Each row below holds a small network's activations on one record, seen along a few directions.
Records have a field called Pavul. Each example row is followed by its value.
The word none means that the record has no Pavul.
Other fields move the rows too, some of them a lot.
In the rows, 500 means zero.
Strong random noise was added to every row along 3 fixed directions; ignore it. To show where, here is one row again and again, with new noise each time:
[511,518,499,499,490,474,586,554,511,589,449,538,518,488,446,457,453,457,489,472,467,553,463]
[484,491,505,492,460,417,588,525,483,638,386,561,585,418,339,421,404,492,535,531,450,545,423]
[618,275,507,546,922,692,115,353,172,404,440,547,470,699,702,595,732,681,608,375,674,599,614]
[529,239,567,441,760,313,470,474,405,642,269,614,565,316,260,470,506,451,490,566,525,722,439]
[558,408,509,508,681,540,417,488,396,520,442,544,485,555,539,516,569,515,510,433,549,596,523]

[401,636,491,578,186,469,531,434,505,479,536,484,679,435,338,424,324,598,663,615,407,344,482] | k15
[603,221,636,445,919,459,254,394,396,441,416,524,399,468,497,598,653,422,420,498,624,683,580] | k21
[557,420,525,498,613,528,457,457,421,546,438,543,497,505,463,501,527,530,491,470,512,568,469] | none
[595,577,486,490,614,605,661,686,706,476,636,462,231,668,738,583,625,278,255,266,500,620,601] | none
[500,287,549,448,514,337,361,394,459,442,555,425,660,212,264,521,372,438,529,718,428,656,552] | k23
[432,317,575,464,455,213,551,477,592,536,476,493,682,194,172,454,390,387,502,732,414,616,473] | k6
[398,489,533,500,226,290,582,450,593,543,530,461,745,260,191,397,304,487,595,747,339,465,450] | k6
[493,448,512,467,418,380,483,420,504,522,486,472,573,316,280,449,392,463,565,646,429,540,487] | k11
[606,286,559,463,861,465,377,542,596,280,675,428,348,459,581,659,639,216,283,497,536,739,691] | k20
[496,279,619,391,630,278,507,414,514,524,457,519,526,220,276,492,493,378,450,627,482,722,517] | k14
[485,165,531,519,758,423,108,267,257,355,527,490,655,354,374,547,585,649,665,657,575,597,622] | k8
[382,739,469,645,134,569,464,393,438,501,509,472,705,566,430,380,338,720,779,574,426,202,454] | k24
[525,557,538,510,435,411,643,626,747,332,731,393,460,404,495,577,454,180,312,536,370,603,603] | k9
[591,519,535,554,523,623,373,508,582,287,770,366,454,567,625,559,537,393,402,487,478,518,671] | k20
[459,600,500,502,341,442,646,597,641,407,660,452,484,451,536,522,470,345,433,509,442,457,562] | k16
[439,589,496,497,182,302,655,561,712,411,732,393,633,258,294,477,296,325,435,667,310,532,539] | k8
[456,513,594,481,394,242,762,595,762,551,494,503,513,279,297,469,349,222,328,581,391,595,480] | k24
[493,645,486,574,546,634,482,528,508,383,607,473,359,714,811,553,630,490,460,360,603,399,555] | k3
[440,480,562,513,327,372,474,426,498,549,433,499,723,303,230,395,256,513,596,703,395,470,415] | k4
[447,745,425,618,268,780,346,418,382,397,629,403,573,737,704,458,466,718,750,444,517,229,563] | k13
[422,596,484,509,176,385,556,494,602,485,639,411,701,315,270,431,243,504,591,709,313,416,485] | k19
[596,466,542,529,700,597,337,476,483,315,631,423,369,592,719,656,601,362,400,396,556,577,639] | k21
[472,402,580,489,477,273,564,516,654,488,544,467,561,270,233,494,402,308,439,672,364,619,516] | k9
[380,601,501,410,217,238,868,667,742,634,486,478,517,207,267,394,339,250,372,660,392,537,404] | k18
[543,498,556,482,675,466,549,558,633,418,558,496,323,544,637,597,598,301,310,412,556,605,583] | k3
[528,441,573,550,571,481,367,427,534,374,591,445,532,483,463,527,511,468,474,549,482,518,596] | k5
[428,369,503,490,514,375,418,416,444,507,408,515,658,303,332,447,390,527,589,685,488,502,464] | k7
[507,332,463,526,601,584,111,291,271,331,603,423,600,487,506,561,528,685,693,617,543,509,617] | k23
[488,766,438,571,223,652,576,559,631,326,801,398,432,703,696,553,505,459,493,410,449,354,613] | k16
[457,418,561,462,592,332,606,596,632,542,417,508,489,352,412,462,461,312,355,566,529,580,436] | k4
[533,338,536,500,628,489,258,367,365,306,617,452,568,433,495,613,583,525,542,546,525,589,651] | k12
[454,454,473,517,472,519,366,469,430,399,607,429,583,457,516,514,463,519,583,598,502,446,537] | k10
[455,392,540,413,432,269,571,473,515,597,413,504,607,205,193,424,395,426,520,706,471,590,445] | k18
[537,418,561,508,619,440,507,524,588,386,589,482,430,480,540,559,570,336,405,476,527,621,593] | k15
[452,529,475,509,403,475,405,414,393,427,538,457,636,399,461,499,424,572,621,599,490,434,502] | k11
[565,532,498,537,548,587,441,465,528,359,636,429,376,618,653,588,578,470,495,416,525,530,593] | k17
[433,703,475,508,315,501,711,611,634,487,629,447,431,544,620,491,487,416,440,452,498,394,507] | k2
[505,765,434,618,298,683,487,534,632,291,785,345,455,694,744,545,456,479,497,445,445,302,604] | k22
[496,858,380,622,54,850,376,444,517,265,927,270,583,746,768,515,345,608,633,443,361,196,661] | k10
[544,351,486,510,754,521,337,527,505,303,665,404,417,535,704,618,674,375,375,481,593,600,678] | k19
[455,534,462,585,219,608,232,307,358,344,736,345,761,464,426,466,337,718,761,701,362,316,613] | k1
[574,429,538,466,589,481,499,621,711,286,830,340,358,451,624,640,572,209,253,517,457,668,692] | k1
[490,702,508,476,327,441,800,677,780,489,676,426,377,489,553,521,461,266,330,431,456,523,531] | k2
[446,576,501,592,324,447,454,417,490,457,518,465,662,452,381,431,382,578,646,656,424,350,501] | k5
[474,332,488,511,670,491,239,371,331,409,462,507,578,445,486,541,523,594,605,611,561,501,541] | k7
[434,594,466,565,404,660,353,429,390,404,558,443,577,608,655,493,494,632,669,466,537,334,548] | k13
[487,774,440,628,192,667,443,451,582,304,791,336,585,636,647,530,350,520,539,517,368,303,597] | k22
[449,388,484,560,533,576,128,276,186,339,532,463,669,525,554,542,591,792,753,574,588,371,619] | k12
[488,510,546,435,470,383,667,585,663,494,601,473,411,384,490,519,524,284,354,493,491,628,538] | k14
[536,375,549,491,686,463,392,423,460,421,494,504,446,474,512,569,571,473,476,506,573,620,575] | k17

Which value of Pavul does each new row have?
[493,287,605,368,624,196,581,463,573,559,434,533,510,177,187,489,480,299,401,642,466,761,481] | k14
[389,380,575,448,436,159,650,531,611,642,319,540,691,120,128,399,260,328,450,737,412,591,356] | k4
[441,507,499,491,244,372,526,498,603,423,704,374,663,286,284,483,303,391,512,735,316,504,552] | k1
[472,615,460,573,238,518,416,456,517,306,798,365,640,437,487,510,383,499,590,600,367,411,627] | k8
[452,501,534,476,534,368,640,635,670,521,463,497,437,417,482,479,480,295,329,543,510,558,447] | k4
[511,585,499,523,374,578,415,424,456,349,705,394,534,508,573,554,484,516,560,486,464,489,607] | k14
[585,488,561,527,550,455,482,534,671,334,714,389,444,443,536,571,452,269,313,535,422,627,622] | k22
[596,216,573,432,759,425,303,419,477,367,611,416,477,351,454,582,565,367,419,604,522,754,630] | k23
[520,372,529,413,614,393,528,526,596,452,576,437,421,357,483,554,542,283,374,540,513,685,588] | k18
[495,284,512,461,650,389,404,399,320,621,248,638,621,383,286,478,493,630,567,557,561,568,407] | none
[480,398,530,564,403,503,266,333,382,367,587,439,698,437,365,488,437,658,692,667,422,463,578] | k6
[371,604,517,490,263,246,814,648,733,660,387,504,558,257,250,370,286,305,424,668,396,472,334] | k4
[502,225,588,433,709,256,448,428,468,484,407,556,569,255,252,536,544,419,480,657,532,692,522] | k16
[514,500,447,577,367,588,235,382,389,280,790,319,662,477,543,560,422,576,628,636,424,416,675] | k1
[449,327,561,415,548,249,535,423,480,566,394,526,591,211,218,471,460,452,529,665,497,657,448] | k14
[572,241,565,490,737,422,268,387,418,358,572,460,490,399,469,617,636,443,487,534,555,702,674] | k12
[542,324,580,470,691,434,401,417,408,474,449,516,487,443,445,553,587,509,524,520,596,613,558] | k2
[512,391,538,497,467,434,316,382,445,357,636,423,579,404,402,560,489,511,569,581,434,562,632] | k12
[517,770,476,575,200,589,634,627,769,308,864,343,405,615,651,523,431,291,396,478,326,401,639] | k9
[490,666,439,580,478,705,463,538,492,346,718,430,371,736,847,575,652,511,505,329,599,389,617] | k2
[434,569,449,534,428,505,502,525,547,446,571,444,517,473,525,492,456,449,522,553,475,422,508] | k7
[517,533,523,486,378,494,460,427,517,417,639,432,555,415,456,497,398,442,529,555,403,508,544] | k11
[458,551,492,566,499,553,388,413,376,436,446,511,524,591,607,503,534,645,630,481,584,365,495] | k3
[470,375,525,550,457,451,289,340,374,371,568,438,731,377,366,528,437,612,655,672,446,497,573] | k6
[464,617,533,427,274,318,790,606,766,536,633,445,438,293,345,456,385,229,358,543,352,605,495] | k14
